A small network was trained on made-up records. Each row is its average activation on records with the value named, seen along a few directions.
Related values have similar rows: they may be neighbours, one step apart, or belong to one group.
In the rows, zero is written as 128.

Other fields shift rows strongly along one fixed direction, in all tables alike. That doesn't count.

D, 18 values:
d8: [146  89 132 125 117 157 132 106 149 113 140 133 134 129 110 137 159 125
 135 149 113 159 100]
d12: [137 137 103 114 115  97 102  92 104 149 155 140 110  84 166 142 140 124
 137  94 142 111 141]
d6: [ 94 104 103 115  84 145 127  77 125 186 151 143 135 107 140 110 116 132
  78 145 117 176  88]
d5: [101 104 123 172  99 107  58 104 102 210 169 156 124  76 143 149 103 114
 122 151 127 164 141]
d7: [191 168 159 114 182 132 207 203 155  13  69 105 134 194  96 149 155 146
 189  74 140  75 148]
d4: [ 98 137 125 149 148 113  94 124  93 164 150 134 125 124 115 128 100 132
  91 180 122 155 140]
d9: [ 80 114 140 146 141 110  99 126 136 180 124 139 148 111 123 115 101 115
  99 139 130 159 137]
d18: [111 123 114 164 137 139 103 101  88 159 156 129 134 113 146 116  54 148
 125 155 162 110 123]
d2: [112 142  99 104 119  98 137 109 109 141  94 107 111 114 145 120 137 128
 117 100 137 124 155]
d1: [ 91 115  90  91  73 143 126  80 117 181 130 150 106  91 190  97  97 117
 105 144 114 134 124]
d15: [106 123 136 124  87 136 146  93 104 129 138 149 135 130 126 132 130 155
 130 155 111 139  87]
d11: [148 107 115 114 110 152 128 100 129 131 167 137  99 122 160 103 108  93
 134 124 116 133 104]
d13: [149 104 117 162 135 126  90 132 115 139 149 118 138  99 149 123 103 120
 122 151 139 107 150]
d3: [145 167 151 116 157 114 181 207 183  59  67 100 151 172  82 150 188 117
 148  73 119 132 123]
d17: [181 141 161  91 119 170 163 167 163  55 103 110 125 166 116 123 135 154
 145 141 111  77 124]
d10: [162 136 146 138 165 120 138 149 144  79 111 125 136 145  95 157 197 120
 148  97 139 137 124]
d16: [150 182 176 127 174 123 171 196 159  52  93 109 130 204  65 161 190 144
 171 101 123 105 144]
d14: [102 113 115 138 143 122 102 137 131 165 137 119 128 123 137  93  91 119
 105 131 141 107 152]
A value of D combines one of 2 hidden first parts with one of 9 second parts; all combinations occur once.
d10 and d6 share the first part; d10 and d12 share the second. Which value has the first part of d12 and the second part of d6?
Answer: d1
d4 and d8 share the first part; d4 and d18 share the second. Which value has the first part of d18 and the second part of d8?
Answer: d11
d15 and d5 share the first part; d15 and d17 share the second. Which value has the first part of d17 and the second part of d5?
Answer: d13

G, 13 values:
g6: [157 162 125  74 129 128 193 166 158  64  81 110 115 158 144 125 155 116
 161  76 111  98 131]
g1: [ 78 127  79 154 121  72  47  72  51 234 162 143 117  52 176 118  60 105
  87 137 189 135 172]
g9: [158  97 143 138 153 176 149 181 181  98  94  99 136 150 139  94  91 154
 142 134  96  78 148]
g4: [ 87 142 104 170 123  79  67  75  49 205 186 150 118  89 138 147  95 121
 116 138 178 143 148]
g7: [179  93 145 124 140 176 130 131 155  89 138 124 121 145 126 125 132 125
 162 135 122 115 105]
g8: [154 106 114 133 104 134 128 101 126 114 152 131 133 108 138 138 159 115
 136 123 132 136 106]
g10: [ 86 116 128 132  77 113  92  76  98 192 161 167 129  92 126 144 123 120
 105 156 132 182 104]
g13: [ 92 128 139 135 120 118 127 130 137 145 122 135 136 137 103 126 154 117
 105 144 110 165 120]
g3: [172 140 125  93 133 142 170 159 166  69  94 103 116 152 126 135 177 133
 152  94 106 104 138]
g2: [146 130 178 139 201 138 171 243 223  67  53  96 165 185  74 128 170 135
 135  95  77 131 139]
g11: [109 140 112 140 106  95  79  73  73 168 180 148 118  89 130 146 130 127
 108 144 160 141 125]
g12: [125 165 140  97 135 138 196 149 141  78  83 114 135 179 105 122 137 152
 140  99 140 106 115]
g5: [121 117 133 135 121 154 115 107 106 139 158 144 123 126 137 117  82 146
 116 189 111 129 113]
The values of G form a star with 4 arms.
Name the neighbours of g7, in listed order.
Answer: g8, g5
Name the neighbours of g4, in listed order.
Answer: g1, g11
Name the neighbours of g6, in listed order.
Answer: g3, g12

E, 8 values:
e1: [176 122 184 168 210 150 150 239 198  53  75  94 160 182  76 137 146 155
 157 121  97  96 160]
e4: [126 131 132 142 133 117 112 127 116 137 137 133 129 122 122 139 127 128
 128 133 135 133 135]
e5: [ 73 101  64  92  32 135  96   5  67 224 193 162  96  62 200  92  76 110
  84 167 138 156  90]
e6: [113 135 115 128 111 113 117 106 109 151 139 133 122 113 134 131 131 127
 117 126 138 134 132]
e7: [134 112 120 109 103 146 145 111 142 120 127 129 130 124 139 118 138 124
 126 124 120 134 102]
e8: [122 134 125 108 115 127 142 117 130 124 126 133 123 134 126 129 147 117
 128 121 125 142 112]
e2: [133 126 148 153 162 122 108 158 130 130 126 130 136 131 117 137 108 128
 136 139 127 128 146]
e3: [147 162 136 124 159 113 155 161 132  84 101 110 130 156 109 141 151 135
 148  94 145 102 146]
The values of E form a star with 3 arms.
Name the neighbours of e2, in listed order.
Answer: e1, e4
Name the neighbours of e8, in listed order.
Answer: e6, e7

B, 16 values:
b5: [111 133 120 113 116 117 133 116 138 139 124 131 131 124 127 135 152 110
 130 109 135 147 121]
b10: [ 68 125  84 114  72  94  95  30  61 208 176 160 119  78 145 131 111 111
  92 142 169 179 101]
b6: [130 100 123 116 110 156 136 122 149 132 139 125 122 134 127 119 122 141
 130 147  96 132 118]
b11: [106 122 130 171 152 112  95 127 111 170 131 124 140 116 121 125 104 140
 108 127 147 135 142]
b12: [150 111 148 127 137 161 161 155 162  82 122 122 139 157 122 115 130 126
 146 138  94 121 100]
b2: [148 112 150 119 119 159 135 142 150 108 115 125 131 142 124 120 121 129
 139 140 123 118 114]
b7: [112 121 126 164 143 107  75 118 108 167 166 136 138  99 125 133 105 130
 108 147 146 130 141]
b16: [142 150 125 104 132 122 139 133 121 113 118 124 117 128 145 134 112 133
 147 110 131 108 133]
b8: [138 135 104 124 110 133 138 103 105 133 141 137 119 118 155 130 125 126
 129 124 142 122 127]
b1: [167 141 130 107 163 136 154 159 149  72 102 102 111 157 124 118 153 127
 147  94 126  92 139]
b9: [149 118 144 157 167 118 119 180 144 114 106 115 145 134 111 142 125 125
 140 126 122 128 158]
b4: [138 141 159 160 188 130 130 188 147 101 103 117 140 164  96 140 128 135
 145 138 127 115 164]
b13: [157 113 153 117 138 167 156 155 174  77 102 123 136 145 123 121 144 142
 138 144  86 122 113]
b15: [ 89 130  85 121  79 106 108  64  77 180 156 139 113  84 171 110  96 121
 106 136 159 118 136]
b3: [156 160 157 111 146 130 176 191 171  66  86 113 143 170  94 143 178 137
 136  95 107 120 123]
b14: [ 86 136 112 124  76  99  99  65  81 186 159 154 103  98 139 132 142 114
 107 131 137 162 116]
The values of B form 4 separate groups.
Which other values are in the same group as b12? Give them in the order they are listed.
Answer: b6, b2, b13
Which other values are in the same group as b14? Give them in the order they are listed.
Answer: b5, b10, b3
Which other values are in the same group as b11? Give them in the order they are listed.
Answer: b7, b9, b4

S, 15 values:
s10: [138 120 139 114 116 143 149 127 151 102 125 127 131 146 106 134 169 125
 135 124 114 144 101]
s3: [139 139 132  99 112 125 156 130 139  96 113 129 125 139 121 139 162 116
 145 106 127 132 113]
s11: [109 121 109 121 119 130 110  97 108 164 142 136 114 104 162 109  86 128
 117 139 130 123 130]
s4: [181 167 177 138 201 126 163 222 178  39  69 102 142 186  74 159 193 142
 161  86 121 104 155]
s14: [161 148 152 142 189 120 141 186 148  73 103 106 133 161 105 141 141 130
 164 102 133  95 156]
s6: [102 101 105 117  80 145 103  68 107 179 167 153 113  91 166 108 100 117
 102 170 114 153 103]
s1: [116 105  98 148 128 119  80  95  88 184 161 135 122  86 160 120  68 124
 112 155 149 130 148]
s7: [101 106 127 163 122 121  86 104 107 177 156 143 139  97 133 124  94 133
 108 159 136 142 130]
s5: [121 127 140 128 132 130 139 146 152 126 115 131 141 141 106 138 149 129
 125 127 112 152 122]
s13: [162 151 141 122 160 127 166 178 150  70  90 104 139 156 116 133 139 144
 147  95 127  93 140]
s2: [172 135 186 157 187 139 160 225 193  48  83 104 157 186  62 159 182 148
 165 114  96 116 147]
s9: [ 91 143 109 125 107 100 120  98  95 167 138 137 120 117 133 125 131 110
 107 121 146 151 126]
s15: [ 77 106  73 117  57 128  93  19  60 216 195 156 103  74 190  95  67 110
  96 159 155 143  98]
s8: [126 112 140 129 130 148 128 139 145 127 122 126 134 137 119 114 116 135
 116 149 112 131 120]
s12: [125 139  93 100  80 118 126  85  99 150 142 132 107  98 166 123 123 127
 120 112 146 111 131]
A value of S combines one of 3 hidden first parts with one of 5 second parts; all combinations occur once.
s10 and s6 share the first part; s10 and s5 share the second. Which value has the first part of s5 and the second part of s6?
Answer: s8
s9 and s11 share the first part; s9 and s4 share the second. Which value has the first part of s4 and the second part of s11?
Answer: s1
